Read these off the table that follows.
1) Give the entry just left of the largest entry.
2) Give the entry in the top-left corner.
3) Give the top entry of the column that holds the largest entry.
4) Give the entry at the centre.
5) Give the third entry on the diagonal from the top-right corner.
6) Give the entry directly below the largest entry.
7) Give the second largest entry.
8) Give the second-last entry, reading row by row.
[[119 120 130 132 132 131 127]
 [134 128 124 117 122 126 135]
 [125 128 140 136 144 129 126]
 [106 133 130 124 126 124 130]
 [130 120 125 128 125 132 130]
 [124 126 123 128 119 132 130]
 [133 119 127 128 130 132 129]
 [122 125 135 134 136 130 126]
 [130 119 122 129 122 134 130]
 [136 120 129 130 131 132 129]
 [132 138 129 123 124 126 134]]
1) 136
2) 119
3) 132
4) 128
5) 144
6) 126
7) 140
8) 126

Read these off the table that follows.
1) Report the top-right entry.
2) Report the largest entry in the first row.
3) Report the fourth-last entry, reading row by row.
4) Report the entry in the bottom-right corner.
5) Report the bottom-left entry.
6) Report the maximum.
[[125 133 131 132 124 128 137 130 133]
 [121 129 132 137 126 130 144 129 134]
 [118 133 131 133 121 132 129 131 128]
 [124 133 128 131 138 123 155 130 140]
 [143 134 123 112 146 122 116 126 129]
 [128 131 126 127 144 126 142 128 134]
 [122 128 133 139 122 130 145 129 135]
 [133 132 129 128 131 122 145 128 139]
 [128 131 126 125 144 127 134 128 132]
 [120 133 131 131 123 133 120 130 124]
 [114 127 136 146 111 136 141 130 131]
 [121 136 127 127 136 124 143 131 135]
 [138 126 129 127 135 129 127 125 130]
 [134 137 124 114 139 125 111 128 125]]
1) 133
2) 137
3) 125
4) 125
5) 134
6) 155

[[155 126 130 144 132 133 112 117 124 139 110 135 122]
 [136 130 120 132 142 138 112 134 134 110 130 138 132]
 [152 120 138 144 117 130 122 124 128 144 137 128 138]
 [134 129 118 137 152 130 119 122 120 122 147 130 119]
 [118 120 126 112 120 147 139 133 128 129 130 115 122]
 [126 122 126 127 142 104 117 134 128 122 107 140 121]
 [139 138 135 127 127 116 144 125 142 117 104 127 137]]
Rows and columns are numbered from 0.
The entry at row 2, column 0 is 152
Give the bottom-left entry.
139
The entry directly below the largest entry -> 136
Give the entry in row 2 and column 1.
120
The top-left entry is 155
The entry at row 0, column 1: 126
Give the entry directly below the centre entry.
139
The entry in the bottom-right corner -> 137
The entry in the top-right corner is 122
The entry just right of 125 -> 142
The entry directly above 115 is 130
Give the entry at row 1, column 1.
130
Give the entry directly above the centre entry.
122
The entry at row 0, column 2 is 130
The centre entry -> 119

arr =
129,140,131,141,121
120,122,121,123,112
128,140,130,141,143
131,139,129,143,131
116,128,122,125,139
128,128,125,128,120
129,130,120,139,140
140,115,126,123,132
130,140,132,141,131
116,124,122,123,128
128,153,125,148,141
136,137,130,142,127
133,133,122,143,125
Counting starts at 0.
The bottom-right entry -> 125
The entry at row 2, column 0 -> 128
The entry at row 0, column 1 -> 140
The entry at row 1, column 0 -> 120
The entry at row 0, column 2 is 131
The bottom entry of the column that holds the largest entry: 133
The entry in the top-left corner?
A: 129
The entry directly above the largest entry -> 124
The entry just left of the smallest entry?
A: 123
The entry in the bottom-left corner: 133
The entry just right of the centre entry -> 139
The entry in the top-right corner: 121
The entry directly above 124?
A: 140

130  137  128  128  120  142  128  128  117  128
128  141  127  128  121  123  143  142  149  132
128  127  127  128  154  136  127  126  122  131
128  138  127  128  113  128  141  134  145  127
The second entry on the diagonal from the top-right corner?
A: 149
The entry in the top-right corner -> 128
The entry directly below the largest entry?
A: 113
The entry in the top-left corner is 130
The last entry, reading row by row is 127
The 4th entry, reading row by row?
A: 128
The bottom-left entry: 128
The entry directly below 143?
A: 127
The second entry from the end, reading row by row -> 145

data =
[[138 137 118 120 135 133 123 125 132 132 129 127]
 [131 129 125 127 130 133 123 124 135 134 117 117]
 [135 135 118 123 139 135 121 123 131 130 117 121]
 [134 133 123 123 141 133 121 129 131 130 121 125]
 [136 135 121 121 142 133 121 130 133 131 117 122]
 [133 135 119 123 140 130 125 133 133 133 124 130]
 [137 136 120 119 151 136 117 134 134 133 120 125]
 [137 139 116 119 137 131 124 130 131 132 125 126]
 [127 126 130 130 131 133 123 122 126 125 131 126]]
What is the last entry of the largest entry's row?
A: 125
The second entry on the main diagonal is 129
What is the fifth entry in reading order?
A: 135
What is the first entry on the diagonal from the top-right corner?
A: 127
The top entry of the column that holds the smallest entry -> 118
The largest entry in the first column -> 138
The smallest entry -> 116
The entry directly above the largest entry is 140
The largest entry in the last row -> 133
The last entry, reading row by row -> 126
What is the maximum?
A: 151
What is the 2nd largest entry?
A: 142
What is the third largest entry?
A: 141
What is the 2nd-last entry, reading row by row?
A: 131
The largest entry in the last column -> 130
What is the smallest entry in the last column?
A: 117
The bottom-left entry -> 127
What is the second entry, reading row by row?
A: 137
The bottom entry of the column that holds the largest entry -> 131
What is the smallest entry in the last row?
A: 122
The entry directly below the largest entry: 137
The last entry of the smallest entry's row -> 126
What is the third-last entry, reading row by row?
A: 125
The entry directly above the smallest entry is 120
The third entry on the diagonal from the top-right corner: 130
The 3rd entry on the main diagonal -> 118
The first entry in the row that holds the smallest entry -> 137
What is the entry just right of the smallest entry?
A: 119
The entry just right of the largest entry -> 136
What is the bottom entry of the column that holds the smallest entry?
A: 130

X =
[[139 126 124 132 127 133 126 142 153]
 [137 127 128 138 133 125 127 132 119]
 [115 134 130 123 120 116 124 120 112]
 [130 124 142 117 132 139 146 120 114]]
Counting starts at 0.
Read off the entry in the bottom-left corner.
A: 130
Read off the bottom-right entry.
A: 114
Read off the entry in row 0 and column 2.
A: 124
The top-right entry: 153
The entry at row 1, column 0 -> 137
The entry directly below the largest entry is 119
The entry just left of the smallest entry: 120
The entry at row 0, column 0 -> 139
The entry just right of 128: 138
The entry at row 0, column 1 -> 126
Read off the entry at row 2, column 0.
A: 115
Read off the entry at row 2, column 2.
A: 130

W = 118	136	151	115	142	133	141	109	127	126	147	138	115	156
Which number is the 5th entry?
Answer: 142
Which number is the second entry from the right?
Answer: 115
Which number is the 1st entry?
Answer: 118

Questions about the grid below. Indices start at 0.
1) Which number is the entry at row 0, column 2?
2) Which number is the entry in row 0 and column 1?
3) Which number is the entry at row 0, column 0?
4) Which number is the entry in row 2 and column 0?
5) Which number is the entry in the bottom-right corner?
6) Which number is the entry in row 2 and column 1?
7) Which number is the entry at row 1, column 0?
8) Which number is the entry directly below the largest entry?
[[121 149 127 123 116 145]
 [140 129 137 146 125 127]
 [118 109 112 129 113 124]
 [119 124 114 145 110 115]
 [127 142 113 131 118 141]
 [132 141 140 133 122 130]
 [133 134 143 130 147 126]
 [125 108 109 132 119 122]
 [120 119 117 134 138 129]
 [127 122 122 131 121 127]
 [141 124 137 127 148 131]
 [119 130 139 131 140 108]
 [129 126 120 128 124 143]
 [122 142 128 126 120 142]
 [119 132 127 130 142 136]]
1) 127
2) 149
3) 121
4) 118
5) 136
6) 109
7) 140
8) 129
